These are the activations of a small neural network, seen along a few directions. Each row is one input.
Each table varies a few parts of the input and shows all the possible inputs, shuffled.
Descriptions start from the smaller parts, as in this example, which fits no table here: values(2) and (point or ring(11) or (line(4) and ring(8))).
Shared parts are said once, and a part with two or three values counts as separate values.
In the rows, zero is written as 100.

Other details of the inputs shift rows strongly along two fixed directions, in all tables alike. That doesn't count.

A family of inputs:
r1: 115,88,105,118,92,111,104,114,78,94,110,112,115
r2: 87,172,82,61,163,106,140,98,124,145,165,111,78
r3: 111,72,84,102,84,100,88,112,95,115,112,126,111
r4: 100,98,111,112,95,95,90,77,90,101,107,111,132
r5: 57,95,130,91,83,83,113,103,121,73,75,70,63
r6: 82,81,93,75,93,95,115,117,123,97,45,73,60
r7: 118,88,90,107,81,106,91,85,114,107,116,116,123
r8: 101,106,92,122,102,109,77,101,73,83,100,92,118
r9: 81,83,125,78,79,93,119,122,135,71,79,84,57
r10: 124,97,77,112,101,118,93,83,98,105,91,96,124
r11: 108,76,86,109,91,100,101,110,84,120,101,120,114
r12: 104,102,106,124,98,97,80,97,71,92,107,98,112
r13: 61,92,127,83,77,80,102,106,132,67,86,77,61
r14: 111,103,110,114,102,93,84,76,85,104,97,105,126
r15: 103,97,108,104,87,93,79,79,100,95,117,118,129
r16: 119,81,84,110,98,98,94,109,78,123,92,114,109
r17: 79,187,84,59,182,105,117,93,108,125,150,103,81
r18: 125,93,104,119,99,109,97,113,74,97,100,106,108
r19: 91,92,113,85,88,89,122,87,143,99,54,70,66
r20: 122,97,90,115,103,122,94,116,75,88,94,98,114
Each input here is: line(4) and ring(5).
The inputs of r8 and r10 match in every part but the ring(5) part. If r12 is changed in the same way as r8 into r10, which row does it become? -> r19
Change only the line(4) part in r15. List by row number the other rows that result. -> r4, r14, r17
Change only the ring(5) part in r7. List by row number the other rows that result. -> r3, r9, r13, r15

A family of inputs:
r21: 143,30,99,159,36,113,58,81,68,79,85,115,175
r22: 87,99,120,98,96,97,107,92,105,84,69,80,86
r23: 99,80,107,84,84,94,111,109,120,104,73,101,81
r24: 104,111,79,103,120,111,107,107,82,117,104,100,105
r25: 82,94,101,89,91,95,102,87,119,87,72,83,90
r26: 83,90,113,87,79,91,108,95,123,98,87,91,88
r27: 140,34,108,165,36,103,63,81,62,86,79,123,175
r28: 85,91,115,91,92,81,97,101,105,88,76,84,82
r29: 110,125,99,106,115,107,106,95,101,104,122,104,108
r30: 101,119,91,96,115,107,98,86,98,112,116,102,117
r31: 92,99,109,91,84,99,106,93,127,89,83,79,86
r32: 99,110,87,97,112,94,92,89,97,114,121,110,106
r33: 102,104,84,101,108,104,110,118,84,123,117,112,99
r34: 108,90,102,87,90,103,109,106,124,94,70,88,79
r35: 100,108,87,95,109,106,98,100,101,101,130,112,105
r36: 89,96,101,91,85,97,101,95,125,83,82,83,82
r37: 87,90,116,89,90,93,103,112,109,76,85,85,82
r38: 106,104,82,104,117,100,105,108,84,125,111,105,99
r39: 89,92,123,100,93,87,105,93,107,92,76,85,80
r40: 117,110,84,92,121,110,102,100,94,117,102,112,110
r41: 93,109,94,101,108,100,91,108,91,109,122,117,104
r42: 110,123,103,106,114,109,100,99,88,99,120,102,101
r43: 105,114,102,103,114,105,110,100,99,102,129,111,109
r44: 96,109,88,94,104,98,96,98,97,111,127,117,107
r45: 106,122,96,98,114,104,91,108,87,96,119,100,103
r46: 104,116,102,106,117,94,103,89,96,115,120,110,110
r47: 95,115,89,103,119,106,89,98,89,104,109,106,109
r48: 87,91,125,97,84,91,109,101,106,89,82,92,81
r49: 107,103,83,102,113,111,112,120,87,111,120,106,98
r50: 102,119,90,104,113,108,89,106,96,100,119,105,101
r51: 87,91,111,91,87,86,104,87,122,100,81,84,88
r52: 103,81,105,87,93,90,107,100,120,106,68,94,80
r53: 112,113,79,105,114,113,107,115,88,113,113,99,97
r54: 102,122,99,104,121,104,106,88,94,108,113,105,116
r55: 84,97,112,90,95,92,98,100,104,81,68,79,88
r56: 82,90,117,88,84,85,101,110,105,86,82,91,83
r57: 106,113,107,104,114,107,104,104,87,97,127,109,102
r58: 120,102,88,92,113,111,106,112,100,111,118,118,103
r59: 97,109,93,102,114,107,93,110,95,98,126,112,103
r60: 80,87,110,98,92,86,94,99,114,92,75,88,80
Describe the family of inputs behind these rows. -> ring(5) and (values(2) or ring(6))
The inputs of r34 and r40 match in every part but the ring(5) part. If r31 is changed in the same way as r34 into r40, which row does it become? -> r30
The inputs of r47 and r60 match in every part but the ring(5) part. If r55 is changed in the same way as r47 into r60, which row does it become? -> r28
Start at r35 and move only the ring(6) part, one step at a time. The first step leads to r59. Which rows follow, in order? -> r37, r57, r43, r21
List by row number the other rows that have the ring(5) part in common with r56. -> r23, r26, r27, r33, r41, r44, r48

A family of inputs:
r61: 65,136,108,73,140,90,129,96,121,111,87,80,53
r62: 103,139,86,117,136,99,72,82,69,115,158,128,143
r63: 124,138,70,81,154,106,108,126,79,145,162,132,90
r64: 95,99,86,77,107,95,116,96,117,115,81,82,82
r65: 113,149,92,123,133,111,76,86,71,95,167,116,142
r66: 84,106,107,84,97,91,108,80,146,98,104,97,93
r67: 76,54,135,122,46,81,68,81,96,56,64,91,113
r68: 83,122,82,54,118,105,135,119,147,122,96,93,49
r69: 90,49,130,118,36,78,74,77,108,69,71,91,111
r70: 92,114,97,87,114,110,112,105,106,82,83,70,83
r71: 77,95,104,66,99,95,144,132,137,109,99,98,52
r72: 90,96,102,83,115,94,106,127,99,98,81,97,66
r73: 119,48,117,125,59,106,85,122,88,55,46,81,95
r74: 92,113,118,80,101,84,112,83,120,110,88,91,89
r75: 67,130,116,74,123,99,138,143,109,87,114,80,43
r76: 92,121,113,104,115,106,115,95,107,85,86,74,78
r77: 131,129,85,100,125,115,97,80,89,135,154,141,148
r78: 116,38,90,107,52,107,99,86,121,88,40,87,118
r79: 116,43,107,124,52,103,101,76,122,91,43,91,113
r80: 116,134,82,113,126,97,79,77,82,128,164,128,141
r81: 109,116,79,116,130,109,96,129,45,126,157,137,124
r82: 129,66,96,139,60,108,59,75,77,94,137,141,171
r83: 113,44,94,118,45,96,86,103,103,95,39,85,100
r84: 142,93,108,151,82,117,62,79,49,81,110,115,174
r85: 53,147,133,70,118,90,112,102,124,67,128,78,55
r86: 99,48,100,116,65,97,85,90,93,79,30,78,115
r87: 81,106,90,86,108,99,103,117,104,105,76,89,72
r88: 95,105,103,93,108,91,118,86,118,118,84,86,77
r89: 108,86,93,75,102,103,120,123,128,108,91,107,69
r90: 114,140,93,109,138,105,83,84,60,124,145,131,145
r91: 141,54,84,148,67,106,78,115,45,116,119,133,153
r92: 76,142,98,69,127,108,124,128,120,93,96,71,44
Describe the family of inputs behind these rows. -> line(4) and line(8)
Change only the line(4) part in r88. List by row number the other rows that result. -> r61, r76, r79
